Each row below holds a small network's activations on one input, seen along a few directions.
In each table, some parts of the input vary, and every possible input appears once, in random order.
Descriptions start from the smaller parts, as in this example, which fits no table here: line(4) and (point or ring(11) or (values(3) and ring(8))).
Shared parts are said once, and a part with two or three values counts as separate values.
In the rows, zero is written as 128.

Other details of the inputs shift rows strongly along two fixed directions, in all tables alike. That doesn't count.

A family of inputs:
r1: [186 124 185 169 152 118 106 116 113 109 94]
r2: [111 145 62 81 128 117 146 134 178 121 154]
r3: [170 135 139 124 107 115 58 126 112 116 107]
r4: [69 145 118 130 152 120 154 131 135 130 138]
r5: [138 148 90 117 147 119 177 140 147 167 156]
r6: [130 148 94 117 143 129 170 147 149 180 157]
r7: [134 126 119 177 66 237 176 148 98 45 110]
r8: [165 168 89 170 84 182 195 156 118 104 112]
r9: [137 77 143 70 158 77 121 117 118 149 151]
r10: [197 131 157 149 132 103 116 127 99 132 99]
r11: [94 158 85 133 118 127 170 142 102 114 122]
r12: [139 61 156 215 91 103 86 109 146 140 110]
r13: [101 126 160 133 162 87 115 116 116 115 110]
r14: [100 81 63 167 91 99 157 127 173 176 159]
r15: [181 125 186 160 140 116 120 124 131 116 96]
r16: [152 127 171 143 122 140 40 122 129 106 103]
r17: [121 142 108 134 169 136 176 130 168 145 157]
r18: [125 139 180 153 128 98 102 109 93 104 93]
r19: [108 124 149 89 147 42 125 128 125 160 121]
r20: [147 166 91 159 60 210 101 146 106 98 98]
r21: [75 111 94 111 131 198 179 135 149 133 166]
r22: [119 152 143 153 91 133 111 150 75 137 97]
r23: [77 119 168 107 171 82 103 116 138 174 124]
r24: [86 151 98 114 129 105 156 142 115 151 138]
r25: [122 135 102 88 133 111 89 132 154 153 148]
r26: [107 125 67 95 110 157 198 130 124 120 171]
r27: [85 159 87 106 128 94 173 126 120 140 143]
r28: [166 95 195 163 101 170 88 126 75 87 99]
r29: [108 118 78 103 111 167 181 145 119 130 166]
r30: [149 154 81 136 97 160 114 134 120 79 114]
r31: [79 121 168 109 172 75 102 123 136 166 133]
r32: [127 148 106 130 164 125 185 114 167 132 155]
r33: [159 94 199 162 97 179 80 133 77 100 100]
r34: [123 128 93 141 67 224 164 153 89 119 128]
r35: [143 157 101 176 97 202 111 129 122 38 99]
r36: [94 126 148 91 148 67 106 127 117 195 124]
r37: [121 116 141 92 174 86 72 108 173 132 145]
r38: [128 122 139 88 169 75 81 92 173 120 144]
r39: [112 154 98 149 148 174 182 143 163 143 154]
r40: [150 125 171 141 121 146 41 115 130 114 94]
r41: [169 89 171 113 98 118 111 132 89 117 110]
r42: [136 115 167 115 185 97 117 115 164 187 136]
r43: [127 106 128 146 118 186 152 128 106 72 128]
r44: [126 81 152 71 144 93 107 130 121 180 158]
r45: [129 128 195 156 122 101 98 125 99 100 78]
r46: [123 81 165 83 167 87 121 97 138 134 157]
r47: [144 155 86 114 142 110 187 125 146 153 155]
r48: [127 152 73 92 122 114 127 116 153 117 150]
r49: [120 160 69 127 127 167 194 148 150 173 151]
r50: [164 123 172 138 120 121 60 116 138 79 92]
Each input here is: values(2) and (point or (values(4) and line(6))).
Q: The inputs of r5 and r17 match in every part but the values(2) part. If r49 is changed in the same way as r5 into r17, which row does it become?
A: r42
Q: The inputs of r37 and r3 match in every part but the values(2) part. If r50 is changed in the same way as r37 into r3, which row does it become?
A: r2
Q: Which other rows does r15 become when the values(2) part takes its other values? List them by row number.
A: r8
Q: Which other rows does r4 become when the line(6) part takes its other values? List them by row number.
A: r13, r18, r23, r31, r45
Q: Which other rows does r34 become when the line(6) part takes its other values? List them by row number.
A: r9, r26, r29, r41, r44

A family of inputs:
r51: [134 130 175 140 134 88 97 123 97 133 102]
r52: [130 144 116 170 97 178 164 139 112 111 117]
r53: [77 167 54 128 135 153 214 139 161 137 161]
r54: [127 139 106 128 110 138 150 132 126 137 128]
r55: [90 123 109 109 152 123 168 136 150 157 153]
r56: [161 103 179 143 100 123 88 126 75 122 103]
r57: [93 100 132 85 175 88 153 126 163 179 168]
r58: [137 128 143 182 86 184 136 137 77 92 100]
r59: [141 101 169 113 130 89 92 121 97 145 117]
r60: [118 130 102 81 172 64 145 122 163 176 160]
r61: [102 127 138 96 171 73 133 125 147 171 140]
r62: [165 100 178 137 145 95 105 119 121 150 123]
r63: [139 115 158 123 119 101 97 121 94 137 107]
r64: [133 167 92 159 84 172 161 143 106 108 114]
r65: [112 135 111 104 176 78 154 121 163 167 153]
r66: [150 166 118 168 78 163 138 145 94 104 99]
r67: [148 151 95 159 92 172 155 140 110 112 114]
r68: [98 122 113 58 185 118 108 112 187 126 168]
r69: [126 123 149 104 140 75 103 120 108 149 122]
r70: [145 116 161 118 123 101 96 128 106 149 106]
r71: [137 96 171 115 157 82 113 114 136 164 134]
r72: [119 137 130 159 107 155 141 131 97 111 108]
r73: [150 122 158 99 154 125 68 103 151 103 130]
r74: [84 155 73 141 117 179 197 147 139 126 140]
r75: [150 129 165 123 123 94 91 130 99 144 101]
r76: [172 165 142 203 84 170 126 143 83 90 79]
r77: [126 123 142 97 151 138 79 107 139 89 134]
r78: [168 130 123 167 88 172 135 140 97 107 110]
r79: [147 146 91 162 90 182 163 146 110 108 122]
r80: [126 129 157 112 162 63 118 119 142 166 130]
r81: [64 166 41 108 125 147 205 147 145 131 166]
r82: [129 151 81 115 142 185 133 122 167 80 151]
r83: [152 124 143 168 74 175 118 138 68 94 97]
r84: [59 135 51 87 153 149 137 126 208 123 180]
r85: [112 125 100 118 158 117 172 129 159 154 157]
r86: [128 132 116 91 164 63 132 126 154 171 149]
r87: [109 161 112 152 115 152 159 148 119 121 118]
r88: [127 125 131 143 105 167 99 121 128 50 109]
r89: [98 122 110 125 137 147 170 139 140 142 147]
r90: [163 102 180 133 112 117 86 131 91 137 101]
r91: [148 115 177 133 139 89 101 114 119 153 107]
r92: [152 117 158 133 149 92 113 117 129 152 116]
r93: [134 108 148 103 147 105 87 107 169 98 129]
r94: [165 103 173 128 116 106 99 123 107 145 118]
r95: [145 96 159 100 144 80 107 117 131 166 136]
r96: [133 102 180 128 142 91 99 118 103 143 115]
r97: [145 135 134 180 87 185 154 139 102 105 113]
r98: [101 100 120 70 163 86 147 130 157 181 170]
r99: [165 122 168 156 88 147 96 141 76 117 87]
r100: [63 134 61 121 134 168 217 140 151 131 178]
r101: [150 123 155 148 102 164 78 126 125 57 92]
r102: [105 142 64 147 126 181 208 142 151 124 159]
r103: [102 154 92 112 125 126 160 147 134 142 139]
r104: [164 115 165 137 109 115 100 126 100 137 106]
r105: [130 112 141 110 144 104 54 103 170 122 133]
r106: [109 145 59 129 125 183 164 130 183 66 151]
r107: [133 108 129 101 164 91 59 103 183 130 145]
r108: [121 121 132 136 116 144 58 112 136 87 119]
r109: [142 107 126 106 145 101 137 126 142 159 152]
r110: [125 157 127 177 93 166 142 137 83 95 97]
Q: What is each input in this table made of?
A: line(4) and (values(3) or (values(2) and line(6)))
Q: The inputs of r81 and r86 match in every part but the line(4) part. If r110 is changed in the same way as r81 into r86, which row does it become?
A: r65
Q: The inputs of r73 and r68 match in every part but the line(4) part. If r105 is changed in the same way as r73 into r68, which row does it become?
A: r84
Q: Start at r79 and move only the line(4) part, one step at a time. The first step leads to r104. Which rows follow, in order?
A: r99, r59
Q: Which other rows does r62 become when the line(6) part takes its other values? List them by row number.
A: r65, r76, r85, r92, r102
Q: Which other rows does r62 become when the values(2) part takes its other values? List them by row number.
A: r109
Q: Which other rows does r88 become when the values(3) part takes its other values? List them by row number.
A: r77, r108
Q: Which other rows does r57 become when the values(2) part takes its other values? List them by row number.
A: r98

A family of inputs:
r111: [111 131 81 127 150 149 210 133 168 117 160]
r112: [146 99 167 164 106 108 71 132 116 128 109]
r113: [152 94 192 132 157 86 101 121 120 117 123]
r114: [124 133 130 177 99 198 161 130 99 64 112]
r115: [157 122 170 108 170 96 87 125 146 168 122]
r116: [152 106 150 109 111 119 101 142 99 125 130]
r117: [122 162 85 122 151 161 165 130 162 155 163]
r118: [88 155 65 105 157 171 185 147 177 148 158]
r119: [144 107 165 113 95 143 91 124 82 112 111]
r120: [129 102 170 163 92 134 72 115 107 117 98]
r121: [93 110 132 109 173 51 151 130 85 201 137]
r122: [151 112 117 80 140 96 135 116 136 168 164]
r123: [95 137 118 88 159 80 107 111 147 126 138]
r124: [96 129 54 140 117 149 180 139 178 144 158]
r125: [93 166 50 107 135 135 175 136 166 111 140]
r126: [182 152 152 143 120 93 78 108 109 115 100]
r127: [98 165 96 153 112 219 154 145 123 102 129]
r128: [87 150 152 98 152 45 182 138 135 213 136]
r129: [112 134 129 166 103 197 166 126 108 67 117]
r130: [115 134 67 150 112 146 166 124 164 148 161]
r131: [130 161 144 177 86 226 112 140 89 83 92]
r132: [138 142 168 135 111 113 65 111 96 88 85]
r133: [119 89 150 63 148 84 101 116 122 157 150]
r134: [177 112 144 117 103 129 111 136 101 130 115]
r135: [155 93 179 122 161 87 117 113 133 129 113]
r136: [88 94 125 114 143 95 109 114 157 157 149]
r137: [164 145 167 152 109 104 61 132 93 86 86]
r138: [135 145 113 103 150 79 116 121 153 131 126]
r139: [175 146 129 195 93 191 164 124 100 78 111]
r140: [126 170 104 176 97 222 145 164 112 90 119]
r141: [162 93 158 87 129 93 97 127 113 150 119]
r142: [79 105 73 99 154 99 162 127 196 173 166]
Q: What is each input in this table made of?
A: values(2) or (values(5) and line(6))
